These are the activations of a small neural network, seen along a few directions. Each row is one input.
Each table varies a few parts of the input and shows all the possible inputs, shuffled.
Descriptions start from the smaller parts, as in this example, which fits no table here: ring(8) and (point or ring(9) or (values(3) and line(6))).
Shared parts are said once, and a part with two or three values counts as separate values.
In the rows, zero is written as 128.

A family of inputs:
r1: [ 68  80  91 179 181 119 146 116 133 137 146  28 110 120  95 169]
r2: [ 50  72  97 133 166 161 107 125 181 120 115 100 115 162 108 179]
r3: [119 133 114  80 138 158 110 121 140 134 122 182 138 171 143 122]
r4: [155 132 108  99 139 155 106 114 126 160 128 125 134 128 134 127]
r5: [131 172 158 137 122  96 171 137  96 124 174 118  97 136 108  77]
r6: [137 161 179 164  87  78 157 148 104 101 117 161 122 121 118  99]
r7: [138 162 167 136  85  82 166 146 121 114 148 132 114 106 111  86]
r8: [163 118 103  79 123 140 100 110 142 145 149 130 138 125 146 129]
r9: [156 136 127 119 147 141 100 127 123 139  99 147 148 136 148 148]
r10: [144 125 113 110 111 145 117 143 142 140 101 145 149 126 151 145]
r11: [126 140 128 115 106 149 107 132 151 119  73 205 160 157 165 138]
r12: [126 112 128  91  89 161 106 136 165 130  88 194 146 147 152 123]
r13: [147 133 146 164 111 108 122 123 101 116 106 140 138  91 136 129]
r14: [128 153 152 109 111  93 174 131 108 146 167  99 111 124  97  96]
r15: [122 131 136 122 123 168  96 130 138 109  88 192 131 145 158 135]
r16: [167 130 125 135 112 118 137 126 126 130 130 104 138 101 137 119]
r17: [127 166 174 180 122  93 160 137  91  86 166 143  95 124 113  82]
r18: [152 138 104 137 148 128 130 119  98 144 164  95 122 112 122 112]
r19: [ 44  94 137 178 169  90 174 126 130 102 157  39  84 139  67 145]
r20: [160 154 133 152 151 119 134 136  96 127 128 115 131 100 133 123]
r21: [155 120 123 141 100 136 102 139 122 106 100 151 160 110 160 143]
r22: [164 132 109 102 137 116 134 125 124 162 157  93 138  98 115 130]
r23: [ 64  58  96 153 172 143 105 103 159 135 134  71 112 136 116 183]
r24: [127 122 123  58 121 172 108 121 155 147 116 164 140 158 142 134]
Changing only one part turns r13 into r6. The same change can be made to r1. Which row results?
> r19
What do these inputs look like to the network?
> line(4) and (point or ring(5))

A family of inputs:
r25: [154 134 136  79  81 163  97 135 139 134  92 222 149 149 163 110]
r26: [138 102  93 135 167 142 108 115 131 147 136  88 141 123 141 167]
r27: [152 134 118 113  87 153  79 132 138 120  84 197 162 124 163 127]
r28: [110  91  82 130 164 136 121 111 136 157 143  63 127 120 125 164]
r29: [140 126 127  81  88 158 120 140 153 125 107 184 147 132 147 125]
r30: [146 157 140 154 125  83 158 129  90 133 153  85 119  85 103 110]
r31: [164 168 147 155 120  94 142 128  87 129 140 107 126  94 125 101]
r32: [ 67  96 135 162 133 105 170 137 150 108 142  93 102 150  86 141]
r33: [139 118 117 108  91 155 107 132 137 127 101 167 154 114 151 130]
r34: [ 92 117 149 157 143 124 123 128 141  94 119 142 115 161 119 133]
r35: [147 156 152 137 111  86 174 132 101 135 158  94 107  98 103  98]
r36: [170 182 160 136 122  99 137 130  94 126 135 139 127 110 130  92]
r37: [ 83 119 150 143 139 120 158 137 143 102 128 131 103 161 113 129]
r38: [ 71  97 127 182 143 111 161 130 139 111 138  83 103 128  97 146]
r39: [133 111 100  86 164 161 104 109 134 152 144 120 128 147 131 143]
r40: [144 112 104 107 170 157  89 112 137 149 130 117 139 140 145 150]
r41: [108 104  94 105 167 140 140 119 147 152 156  76 125 132 122 162]
r42: [155 181 167 120 114  98 154 135  96 137 145 126 104 111 119  80]
r43: [157 143 130  90  89 163  75 135 132 131  82 224 165 141 163 108]
r44: [ 88 111 131 181 143 112 143 135 134  91 128 102 115 140 115 144]
Changing only one part turns r38 into r33. The same change can be made to r44. Which row results?
> r27
What do these inputs look like to the network?
> values(4) and ring(5)
Change only the values(4) part in r36. List by row number the other rows that result.
> r34, r40, r43
Change only the ring(5) part in r41. List by row number the other rows that result.
> r26, r28, r39, r40
Change only the ring(5) part in r31. List by row number the other rows that result.
> r30, r35, r36, r42
